A small network was trained on made-up records. Each row is its average activation on records with the value named, seen along a few directions.
Related values have similar rows: they may be neighbours, one step apart, or belong to one group.
(in the rows, 500 means zero)
Strong random noise was added to every row along 2 fixed directions; ignore it. To show where, here is one row again and again, with new noise each time:
[467 396 501 862 376 971 536 740 447 236 120 728 428]
[457 520 454 703 491 731 598 681 454 358 298 552 410]
[476 449 628 708 413 741 522 464 608 547 404 517 449]
[456 536 453 679 506 694 605 665 460 383 329 524 408]


Values of Vovo:
p7: [577 483 598 324 439 262 470 323 576 488 481 445 491]
p6: [408 624 435 536 464 639 590 626 486 413 375 446 380]
p8: [337 352 713 464 524 457 438  88 860 774 878 529 611]
p9: [567 268 577 548 231 636 304 520 421 326 349 854 661]
p4: [640 321 631 661 269 648 462 571 749 460 361 669 554]
p10: [545 445 523 336 602 563 323 503 288 569 521 465 534]
p11: [602 508 410 500 526 533 542 401 460 496 257 559 492]
p12: [434 628 272 515 623 339 779 858 400 353 425 579 340]
p3: [381 494 288 450 576 420 501 706 349 446 646 349 552]
p1: [536 462 570 485 379 426 372 284 663 633 800 542 640]
p5: [519 600 348 368 611 346 351 538 277 403 528 510 601]
p2: [608 636 588 282 722 230 500 362 361 638 667 231 468]
A value of Vovo combines one of 6 hidden first parts with one of 2 second parts; all combinations occur once.
Question: p5 and p11 share the first part; p5 and p10 share the second. Which value has the first part of p10 and the second part of p11?
Answer: p2
Question: p8 and p12 share the first part; p8 and p1 share the second. Which value has the first part of p1 and the second part of p12?
Answer: p4

Values of Gomu:
m13: [547 305 468 467 288 594 492 504 629 299 512 761 614]
m2: [640 461 523 562 618 650 419 593 335 401 419 427 602]
m5: [530 372 560 639 492 691 301 527 324 457 375 667 578]
m14: [396 568 236 504 561 334 528 575 566 490 728 436 607]
m11: [353 489 638 499 586 511 570 495 561 572 801 378 437]
m19: [558 466 509 476 593 428 359 433 348 539 500 572 622]
m9: [265 463 393 621 358 729 497 743 509 364 508 671 551]
m6: [576 451 576 320 479 309 419 467 304 507 550 531 477]
m15: [537 673 442 406 577 382 690 558 393 551 436 147 484]
m17: [438 533 455 478 452 785 447 614 358 357 245 492 493]
m16: [461 602 322 370 707 434 459 536 300 508 493 199 405]
m10: [407 395 710 799 520 688 476 316 700 517 480 688 419]
m18: [564 769 425 346 560 236 637 323 462 742 599 125 360]
m7: [473 547 407 334 464 247 465 447 669 566 836 463 539]
m4: [514 621 610 579 428 552 589 477 613 487 329 579 459]
m3: [523 370 504 600 312 647 351 498 636 287 193 830 615]
m8: [552 643 242 287 655  69 640 538 346 452 516 432 513]
m12: [505 593 624 374 667 203 672 397 678 853 737 340 363]
m1: [602 616 400 448 612 414 787 745 481 470 460 409 243]
Gomu is arranged as a ring.
Question: Fewest steps between m3 and m18?
Answer: 9
Question: A walk along Gomu starts at m19 and steps to its neighbour m5. Put m2, m15, m16, m10, m8, m12 in the order it reaches them.
Answer: m2, m16, m15, m12, m10, m8
Question: Which values are neighbours of m7? Give them in the order they are listed.
Answer: m13, m14

Values of Voroz:
t17: [615 335 734 625 398 551 512 481 645 566 511 716 488]
t12: [656 337 699 612 419 633 391 320 497 548 281 592 610]
t8: [508 583 472 523 584 558 527 581 231 455 411 447 392]
t4: [409 426 423 582 488 458 388 522 512 496 563 566 612]
t6: [459 498 432 638 457 680 657 484 655 421 397 505 447]
t7: [562 568 367 369 470 335 452 572 452 302 351 460 523]
t13: [525 450 753 657 278 618 456 217 894 677 507 687 454]
t2: [545 534 475 490 599 612 531 544 234 381 240 578 471]
t14: [521 571 431 564 418 473 707 632 595 525 433 476 488]
t19: [462 461 554 521 586 434 427 443 614 499 628 604 486]
t1: [487 492 512 572 451 642 609 600 530 573 520 366 400]
t5: [553 459 537 436 449 447 413 504 340 369 367 476 528]
t3: [458 425 484 516 351 582 366 444 572 528 575 597 651]
t15: [447 411 441 554 497 578 428 620 503 505 523 734 529]
t16: [471 539 608 498 552 659 430 438 471 594 531 409 438]
t9: [511 632 345 294 505 249 501 502 444 553 775 240 536]
t10: [403 408 517 441 653 374 509 483 413 494 694 550 398]
t18: [400 536 619 520 563 549 498 424 592 632 552 261 494]
t11: [555 470 458 429 423 586 454 487 524 410 429 548 651]
Voroz is arranged as a ring.
Question: Which values are neighbours of t3? Give them in the order they are listed.
Answer: t4, t9
Question: Which values are neighbours of t12? Give them in the order they are listed.
Answer: t2, t5
Question: Which values are neighbours of t18? Give them in the order they are listed.
Answer: t1, t16
Question: Which values are neighbours of t14? Give them in the order they are listed.
Answer: t6, t13
Question: Fewest steps between t15 and t8?
Answer: 9

Values of Bop:
e11: [622 315 595 623 367 573 325 391 549 410 235 725 686]
e1: [629 603 172 168 592 384 527 686  35 275 254 321 619]
e7: [490 539 271 423 707 442 408 658 251 269 636 570 500]
e8: [633 436 600 398 370 265 452 351 765 608 584 746 525]
e5: [339 549 286 619 585 608 718 610 565 548 536 174 446]
e12: [640 679 587 716 425 869 501 819 271 222  37 699 353]
e3: [299 473 231 784 362 919 634 860 430 158 346 842 426]
e10: [589 581 428 594 470 406 818 720 425 229 353 603 319]
e2: [472 644 392 142 818 163 395 400 186 744 770 230 559]
e4: [312 440 240 473 655 389 458 709 510 146 600 766 485]
e9: [492 550 680 652 566 514 712 535 647 653 351 376 342]
e6: [366 583 436 454 524 518 504 667 385 479 538 258 505]
A value of Bop combines one of 6 hidden first parts with one of 2 second parts; all combinations occur once.
Question: e1 and e2 share the first part; e1 and e8 share the second. Which value has the first part of e8 and the second part of e2?
Answer: e4
Question: e10 and e3 share the first part; e10 and e11 share the second. Which value has the first part of e11 and the second part of e3?
Answer: e7
